Each row below is a small network's average activation on inputs in which a field has the value named, seen along a few directions.
Related values have similar rows: they may be neighbours, one step apart, or belong to one group.
In the rows, zero is written as 500.
Strong random noise was added to every row along 6 fixed directions; ignore it. To show where, here is one row again and again, with new noise each time:
[215 375 366 539 393 468 520 420 550 540 485 556 353 500 506 504 502 583
 457 456 488]
[354 530 687 403 698 699 503 269 370 432 284 652 615 505 545 480 421 368
 551 448 533]
[245 599 439 383 394 487 528 593 574 415 482 639 530 617 521 431 591 392
 208 299 641]
[726 591 559 401 684 527 464 599 479 425 431 452 320 326 393 386 611 451
 625 445 640]
[566 438 588 481 630 555 493 414 365 477 450 539 550 423 543 497 398 523
 612 592 495]
[781 273 392 614 391 375 452 789 368 527 662 421 570 444 473 488 331 728
 533 613 589]
[740 715 652 299 688 550 478 679 427 334 449 545 577 450 473 371 583 326
 433 405 703]
[555 581 605 342 668 432 520 487 401 375 581 523 509 452 617 468 509 455
 475 655 455]


Field RUNA:
bup: [671 653 509 465 539 605 463 479 649 499 450 430 244 244 390 466 728 402
 654 505 552]
dum: [434 605 402 672 326 688 556 272 692 684 275 666 576 445 424 535 621 431
 515 343 471]
suza: [742 267 374 614 391 452 542 572 576 657 610 393 331 372 426 570 512 719
 657 549 498]
sapig: [564 557 578 425 668 510 377 670 490 430 557 411 333 641 319 431 635 456
 586 430 477]
tarud: [431 176 612 579 552 568 460 459 184 542 321 541 587 693 525 502 210 572
 598 543 457]
bem: [932 484 710 610 642 598 464 496 375 479 454 395 781 408 541 515 371 380
 653 517 472]
tob: [624 620 493 426 537 480 456 699 514 416 503 522 520 475 436 431 579 434
 443 377 633]
rete: [274 420 570 491 478 544 452 491 474 390 533 408 528 664 435 531 383 434
 463 419 531]
zefez: [306 560 614 425 519 460 618 179 470 469 457 552 690 630 652 574 528 497
 462 731 163]
vezok: [608 803 555 493 413 369 570 497 644 527 610 465 574 476 505 498 594 399
 427 485 605]
vonat: [680 431 326 620 329 472 488 776 525 560 615 308 523 558 438 583 413 541
 522 417 642]
sazir: [542 507 547 578 584 635 376 706 426 542 440 439 626 691 338 388 398 518
 395 364 615]
mizuv: [347 531 374 452 461 415 468 537 633 511 467 516 388 441 515 539 540 584
 455 449 492]
RUNA is arranged as a tree with 4 forks.
Question: List every value one step from sapig, in the order listed.
Answer: dum
Question: List every value one step from vonat, in the order listed.
Answer: rete
Question: List every value one step from mizuv, in the order listed.
Answer: tob

Field ZOVA:
lolob: [814 686 432 478 468 645 486 699 674 483 417 538 535 319 263 386 778 452
 460 301 715]
godid: [580 690 522 413 617 645 549 380 576 560 486 666 564 350 689 532 517 392
 453 486 601]
fesu: [603 685 558 336 589 480 554 564 601 414 552 362 481 537 518 564 634 345
 506 423 530]
vegeb: [737 508 416 666 273 603 597 386 638 680 399 684 663 389 627 535 571 439
 471 388 500]
vanek: [693 335 362 604 462 431 463 549 346 533 529 417 470 306 589 581 308 673
 700 777 396]
sakol: [539 488 641 343 778 440 477 546 363 356 480 511 343 437 506 429 499 414
 540 532 545]
bevi: [491 615 592 567 452 619 473 552 496 493 385 420 684 580 416 426 437 356
 380 340 669]
kav: [562 494 622 281 660 350 449 869 307 342 642 382 402 791 341 347 515 560
 350 599 541]
teb: [631 610 522 536 364 480 497 581 519 526 516 601 795 521 577 484 569 473
 360 539 456]
metug: [539 264 459 533 415 353 454 704 397 462 495 488 544 465 415 458 342 721
 529 424 701]
gami: [413 438 274 640 251 316 446 790 498 554 719 543 720 765 506 510 392 680
 237 469 439]
meza: [209 502 730 352 772 559 445 236 450 346 422 380 251 573 495 510 513 341
 660 529 313]
raz: [746 430 387 617 367 401 457 763 551 526 718 276 281 452 274 469 530 597
 627 473 681]
ZOVA is arranged as a tree with 4 forks.
Question: List every value one step from raz, in the order listed.
Answer: meza
Question: List every value one step from metug, in the order listed.
Answer: sakol
Question: List every value one step from lolob, in the order listed.
Answer: teb
Question: How many steps from neighbour to neighbour lead from gami to godid, at the fewest?
Answer: 4
